A small network was shown many inputs. Here are its activations along a few directions, one row for each input.
Each table varies a few parts of the input and shows all the possible inputs, shuffled.
Descriptions start from the smaller parts, as in this example, which fits no table here: one of 5 places around a ring, together with either a single point or one of 9 places along a line or (one of 2 separate values, together with one of 6 places along a line).
Shared parts are said once, and a part with two or three values counts as separate values.

A family of inputs:
row 1: [ 0.92 -1.68  0.81 -0.06  1.69 -0.64 -2.76  1.50  1.54  2.01 -2.99 -0.46
 -1.00]
row 2: [ 4.19 -2.18 -0.42  0.20  0.69  1.05 -0.55  2.82  3.59  2.67 -3.40 -1.53
 -4.01]
row 3: [-0.69 -0.90 -0.23  0.39 -0.96 -2.08  0.03  0.41 -2.15 -0.86  2.31 -0.17
  1.37]
row 4: [ 2.03  4.68 -4.33  1.85  2.02  2.50  2.53 -6.43  5.06  3.64  2.05  4.39
  0.30]
row 5: [ 3.76  2.77 -4.07  1.71  2.48  2.39  4.70 -6.18  7.60  3.52  1.24  4.67
 -2.74]
row 6: [ 1.93 -0.99 -0.24 -0.26 -0.10  0.45 -2.41  2.88  1.96  2.53 -2.86 -1.06
 -1.35]
row 7: [-2.05 -0.28  0.64 -0.40 -1.42 -0.88  1.31  0.55 -3.04 -1.06  2.30  0.47
  0.85]
row 8: [ 0.58 -1.33  0.80 -0.21 -0.75 -1.51 -0.99 -0.21 -0.98 -0.05  1.61 -0.34
  2.15]
row 9: [-0.16 -0.10  1.75  0.20  1.33 -1.35 -4.27  0.60 -0.67  1.09 -2.69 -0.83
  1.34]
row 10: [ 0.60  6.29 -4.24  1.61  1.85  2.27  0.79 -7.49  2.76  3.54  2.41  3.89
  2.90]
row 11: [ 0.62 -2.72 -0.58 -0.93  0.42  2.05  4.36  2.03  1.11 -1.63  0.01  0.56
 -4.82]
row 12: [-2.45 -0.89  0.36 -1.02 -1.05  3.12  0.81  1.85 -0.21 -1.70 -0.83 -0.37
 -3.03]
row 13: [-3.29  1.97  1.20 -0.99 -1.84 -2.66  0.27 -0.80 -5.15 -2.34  2.08 -0.31
  3.04]
row 14: [-0.29 -2.20 -0.06 -1.06 -0.08  3.69  2.90  2.15  1.65 -1.71 -1.78 -0.35
 -5.39]
row 15: [ 1.59 -3.51 -0.61 -0.07 -0.06  0.93  4.84  1.45  1.02 -0.78  0.47  1.10
 -3.77]
row 16: [ 0.84 -1.67 -0.08  0.74  0.57  0.34 -0.79  1.75  2.75  0.65 -0.92 -0.99
 -0.03]
row 17: [-1.56 -1.36 -0.22 -1.06 -0.39  1.41  2.47  1.87 -0.74 -1.45  1.03  0.63
 -2.43]
row 18: [-0.93  2.05  2.56  0.00  0.97 -2.57 -5.26 -0.55 -2.71 -0.39 -2.71 -1.20
  3.72]
row 19: [ 2.99 -2.93  0.67  0.27  2.40 -0.03 -0.84  1.43  3.28  2.25 -3.63 -0.79
 -3.54]
row 20: [ 0.93 -2.84 -1.23  0.59 -0.38 -0.82  1.66  1.26  0.19 -0.49  1.60  0.58
 -1.00]
row 21: [-4.22  2.94  1.51 -1.52 -1.37 -1.45 -0.32 -0.16 -5.27 -3.22  1.86 -0.70
  2.11]
row 22: [ 2.07 -3.10 -0.04 -0.03 -0.14 -0.50  0.72  0.69  1.30  0.37  1.13  0.21
 -0.17]
row 23: [ 0.64  0.74  0.92 -0.02 -0.54 -0.27 -3.91  2.07 -0.27  1.84 -2.48 -1.43
  1.02]
row 24: [-4.97  3.36  2.25 -1.19 -2.13  0.35 -1.97 -0.27 -4.75 -3.84 -0.15 -1.25
  1.78]
row 25: [-0.68  0.91  1.37 -0.75 -1.27 -3.16 -1.90 -1.52 -3.05 -1.23  1.30 -0.99
  4.39]
row 26: [-0.61  7.96 -3.81  1.06  1.43  1.53 -0.18 -9.24  0.36  3.37  2.21  2.83
  5.46]
row 27: [-1.48  2.29  1.67  0.55 -0.33 -1.89 -3.53 -0.50 -1.75 -1.28 -0.87 -1.85
  4.51]
row 28: [ 3.06 -2.76 -0.27  1.17  1.31  1.06  1.12  1.73  4.31  0.84 -1.51 -1.31
 -2.58]
row 29: [-3.16  0.60  0.85 -1.08 -0.95  0.20  0.81  1.17 -3.04 -1.80  1.98 -0.09
 -0.22]
row 30: [-3.94  0.99  1.58 -0.94 -1.60  1.90 -0.92  1.10 -2.40 -2.39  0.05 -0.77
 -0.72]
row 31: [ 4.08 -4.14  0.10  0.43  0.87  0.24  2.95  0.85  2.81  0.60  0.32  0.09
 -2.67]
row 32: [-1.95  1.33  0.28 -0.31 -1.47 -3.82 -0.97 -1.02 -4.26 -2.13  1.97 -0.96
  3.60]
row 33: [-0.24  2.94  1.83 -0.18 -0.98 -1.45 -4.92  0.80 -2.56  0.45 -2.59 -1.77
  3.57]
row 34: [ 2.85 -4.07 -1.22  0.88  0.59 -0.19  3.75  1.39  1.95 -0.36  0.64  0.53
 -3.46]
row 35: [-0.48 -2.24 -0.36 -0.34 -0.87  0.32  2.98  1.29 -0.66 -0.73  1.46  1.15
 -1.43]
row 36: [-0.54  0.07  0.85  0.81  0.07 -0.53 -2.49  0.71  0.44  0.07 -0.58 -1.58
  2.22]
Question: What do these inputs look like to the network?
Answer: one of 4 places along a line, together with either a single point or one of 8 places along a line
Question: The inputs of row 14 and row 24 match in every part but the place on the line of 4. If row 34 is changed in the same way as row 14 into row 24, which row does it become?
Answer: row 32
Question: Change only the place on the line of 8 in row 30. List by row number the other rows that result.
Answer: row 3, row 7, row 8, row 9, row 23, row 29, row 36
Question: Change only the place on the line of 4 in row 6. List by row number the other rows that result.
Answer: row 2, row 23, row 33
Question: Change only the place on the line of 8 in row 35. List by row number the other rows that result.
Answer: row 1, row 6, row 12, row 16, row 17, row 20, row 22

A family of inputs:
row 37: [ 3.54 -5.17 -2.40  0.68  1.04  4.37  5.46  2.98  6.61  1.12 -0.91  1.31
 -7.99]
row 38: [-1.72  0.67  0.05 -0.23 -1.53 -2.65 -1.40  0.09 -4.26 -0.71  2.37 -0.29
  4.02]
row 39: [-1.43 -1.54  1.55 -1.15 -0.61  0.56  1.42  2.08 -1.89 -2.01 -0.14 -0.36
 -1.82]
row 40: [-0.44 -1.54  1.10 -0.91  0.01  0.29  1.15  2.08 -0.77 -1.36 -1.02 -0.66
 -2.98]
row 41: [ 0.29  3.19 -0.23  0.45  0.81  0.79 -3.61 -1.81  1.48  2.62 -2.12 -0.05
  2.03]
row 42: [ 4.50 -1.78 -4.46  0.85  2.04  5.01  5.88 -1.72  7.66  3.77  0.64  3.11
 -6.12]
row 43: [ 1.94 -0.44  0.91  0.48  0.18 -1.88 -3.74  0.82  0.48  2.20 -1.23 -1.14
  2.44]
row 44: [ 0.73 -1.64  0.24  0.11 -0.40 -2.12  1.62 -0.78 -1.42 -0.83  1.77  0.51
  0.89]
row 45: [ 0.81  2.33 -0.83  0.81  1.64  1.02 -1.25 -2.27  2.10  1.97 -1.81  0.42
  0.66]
row 46: [ 2.26 -1.78 -0.03  0.71  0.82 -2.16  0.08  0.00  1.15  0.92 -0.04 -0.10
  0.34]
row 47: [-1.20  0.44  0.90 -0.27 -1.44 -2.92 -1.07 -0.46 -3.80 -1.78  1.94 -1.28
  4.19]
row 48: [ 1.73 -1.67 -0.09  0.33  0.46 -2.56  1.19 -0.56 -0.01 -0.07  1.00  0.35
  0.03]
row 49: [-3.34  0.58  2.27 -1.31 -2.18 -0.77 -1.52  2.10 -3.91 -3.12 -0.25 -2.08
  1.21]
row 50: [-0.85 -0.74  0.58  0.21 -0.58 -2.15 -0.49 -0.46 -2.09 -1.21  2.19 -0.45
  2.91]
row 51: [-0.05  2.22 -0.98 -0.03  1.13  0.64  1.25 -2.93  0.92  0.21  0.30  1.82
 -0.56]
row 52: [-2.95  4.74  0.16 -0.21 -1.21  0.07 -1.25 -2.62 -2.78 -1.38  1.39  0.04
  3.61]
row 53: [-2.57  3.27 -0.32  0.29 -0.22  0.65 -0.39 -2.53 -1.03 -0.87  1.62  0.60
  2.22]
row 54: [ 6.08 -5.03 -3.39  1.58  1.34  1.82  5.71  0.81  7.30  2.97  1.38  2.21
 -5.20]
row 55: [ 0.58  1.97 -1.06  0.49  1.58  0.88  0.23 -2.54  2.03  1.23 -1.03  1.16
 -0.31]
row 56: [-3.01 -0.77  1.81 -0.95 -1.24  0.17 -0.75  2.13 -2.43 -2.48  0.08 -1.33
 -0.07]
row 57: [ 0.11 -0.80  1.64 -0.39 -0.26  0.49 -3.83  2.75 -0.03  0.49 -3.33 -2.09
 -0.66]
row 58: [-0.98  2.23 -0.65 -0.22  0.19  1.01  1.62 -3.04 -0.46 -0.49  1.16  1.86
  0.25]
row 59: [ 0.65 -1.46  1.14 -0.18  0.59  0.76 -1.62  2.63  0.76 -0.10 -2.95 -1.53
 -1.85]
row 60: [-3.48  5.08 -0.74 -0.13 -1.42  0.23 -1.45 -2.24 -3.23  0.04  1.84  0.78
  3.37]
row 61: [ 2.53 -1.22  0.32  0.91  0.98 -1.87 -1.52  0.53  1.59  1.43 -0.97 -0.62
  1.13]
row 62: [ 0.23 -1.77  1.02 -0.43  0.41  0.69  0.00  2.51  0.27 -0.49 -2.29 -1.12
 -2.92]
row 63: [-3.96  0.62  1.51 -1.47 -2.14 -0.41 -1.71  2.44 -4.24 -2.06  0.42 -1.10
  1.17]
Question: What do these inputs look like to the network?
Answer: one of 3 separate values, together with either a single point or one of 8 places along a line
Question: The inputs of row 58 and row 39 match in every part but the choice among 3 separate values. If row 41 is changed in the same way as row 58 into row 39, which row does it become?
Answer: row 57
Question: Change only the choice among 3 separate values in row 48. List by row number the other rows that result.
Answer: row 40, row 51
Question: Which other rows agree with row 61 in the choice among 3 separate values? List them by row number.
Answer: row 38, row 43, row 44, row 46, row 47, row 48, row 50, row 54
Question: Change only the choice among 3 separate values in row 37. List by row number the other rows that result.
Answer: row 42, row 54
